Each row below holds a small network's activations on one input, seen along a few directions.
Each table varies a few parts of the input and shows all the possible inputs, shuffled.
Descriptions start from the smaller parts, as in this example, which fits no table here: one of 8 places around a ring, together with either a single point or one of 11 places around a ring or (one of 3 separate values, together with one of 6 places along a line).
Shared parts are said once, and a part with two or three values counts as separate values.
In the rows, zero is written as 128.

Table:
row 1: [126 120 111  99 129 147 148 140 120  89  75]
row 2: [110 104  91  76 168 141 162 168 124  41 144]
row 3: [107 126  70  88 143 158 157 153 111  55 104]
row 4: [119 126  71 113 121 158 147 142 101  67  78]
row 5: [191 110 171 152 125  99  73 117 177 241 210]
row 6: [115 155 126 200  77 128  87  47 125 185 101]
row 7: [104  94 107  65 182 120 152 202 139  59 171]
row 8: [125 135 190 159 105 142 140 107 107 188 149]
row 9: [162 162 180 132 130 105  65  97 111 173 104]
row 10: [113 120 132 182  64 118 159  77 117 206 141]
row 11: [126 113 145  63 158 124 153 197 146  69 170]
row 12: [140 170 143 205 134  97  94  87 157 162  91]
Describe the family of inputs behind these rows.
> either a single point or one of 5 places around a ring or one of 6 places along a line

Table:
row 13: [ 91 149 114 219  96  99 159  94 150 154 125]
row 14: [157 159 182  80 160 121  88 136  90 111 106]
row 15: [113 155 155 112 121 142 127 102  64 109  57]
row 16: [108  96  86  77 188 115 128 194 164  53 194]
row 17: [135 125  84  97 125 153 159 144 111  71  33]
row 18: [123 100  82 107  87 168 204 146 106  93  90]
row 19: [137  69 103  77 108 155 208 173 129 129 158]
row 20: [ 73  72  64  94 149 135 192 166 146  73 214]
row 21: [104 168 114 207 132  88 118  92 155 130  70]
row 22: [176 149 129 116 138 119  49 104 144 138 111]
row 23: [132 147 101 147  99 140  87  72 119 138  64]
row 24: [ 97 121 203 139 127 136 191 147 124 154 180]
row 25: [141 174 208 121 180 117 110 147 137 101 106]
row 26: [140 137  68 184 121 133  86  81 139 144  69]
row 27: [105 118 139 192 118  84 163 114 178 185 187]
row 28: [170  91 126  61 146 132 145 200 148 105 139]
row 29: [146  91  87 167 105 128 135 104 157 202 187]
row 30: [100 132 156 123  84 154 168 105  58 131 114]
row 31: [164 161 159  93 146 128  63 127 108 136 107]
row 32: [147 168 145 176 174  68  81 118 184 129 118]
row 33: [179 134 112  66 164 135 119 182 139  76  83]
row 34: [ 84 151 179 166 105 149 189 120  99 121 115]
row 35: [130 119  65 195  85 145 129  81 134 169 125]
row 36: [108 137 131 136  70 162 142  97  76 157 116]
row 37: [148 119 198  77 144 118 112 156 100 141 161]
row 38: [119 139  72  84 204 119 100 178 153  23 137]
row 39: [114 100 179  95 105 139 170 132  80 165 180]
row 40: [ 97 170 179 154 141 136 147 115 106  99  59]
row 41: [ 59 103  42 124 123 149 185 143 121  37 145]
row 42: [137 132 161 173 158  64 106 136 196 159 169]
row 43: [130 137 223 119 165 115 133 169 146 132 160]
row 44: [184 141  96 154 162 111  51 110 164 145 116]
row 45: [156 122 175  90 128 125  86 148 116 166 162]
row 46: [122 105 154 108  90 147 144 124  97 192 182]
row 47: [168 111 144 113 119 115  73 123 154 168 166]
row 48: [178 106 110 150 145 107  78 128 174 176 169]
row 49: [ 74 130  44 116 161 136 138 143 124  16  86]
row 50: [135  96 122 130  80 137 131  99 137 195 185]
row 51: [120 158 131 124 106 148 101  93  82 134  59]
row 52: [120 127 100 158  62 153 128  74 114 162 120]
Describe the family of inputs behind these rows.
> one of 5 places around a ring, together with either one of 2 separate values or one of 6 places along a line
The inputs of row 50 and row 47 match in every part but the place on the ring of 5. If row 29 is changed in the same way as row 50 into row 47, which row does it become?
> row 48
Change only the place on the line of 6 in row 35. List by row number the other rows that result.
> row 13, row 30, row 34, row 36, row 52
Change only the choice among 2 separate values in row 38. List by row number the other rows that result.
> row 33

Table:
row 53: [108 157 114 197  89 125 111  62 120 157  77]
row 54: [139 122 103  55 170 146 130 183 125  37  98]
row 55: [ 96 105  52  67 170 154 165 183 118  12 122]
row 56: [103  89  65  87 145 139 185 179 142  58 146]
row 57: [114  88  76  70 133 150 184 179 121  63 132]
row 58: [142 156 149 186  81 126 101  58 110 203  92]
row 59: [157 151 171 186  85 121  93  74 125 228 126]
row 60: [137 142 176 192 117 105 111  91 148 204 142]
row 61: [ 93 107 128  83 149 140 180 177 124  69 166]
row 62: [169 123 172 173 117  90  68  94 170 239 199]
row 63: [127 123  91  73 182 134 132 184 146  32 111]
row 64: [179 124 180 151 105 101  64  92 148 248 185]
row 65: [118 157 124 177  79 138 108  60  99 166  64]
row 66: [108 104  63  50 159 166 164 183  98  17 109]
row 67: [147 142 186 172 106 117 108  89 126 213 128]
row 68: [104 106 140  64 137 154 178 177 101  74 152]
row 69: [125 128 140  72 169 121 138 179 120  68 126]
row 70: [114 128 129  92 181 109 141 179 141  62 140]
row 71: [147 151 162 207  95 109  96  76 147 219 139]
row 72: [132 157 139 206  91 113 104  60 131 193 105]
Describe the family of inputs behind these rows.
> one of 2 separate values, together with either a single point or one of 4 places along a line or one of 5 places around a ring
The inputs of row 69 and row 70 match in every part but the choice among 2 separate values. If row 68 is changed in the same way as row 69 into row 70, which row does it become?
> row 61
Change only the choice among 2 separate values in row 54. List by row number the other rows that result.
> row 63
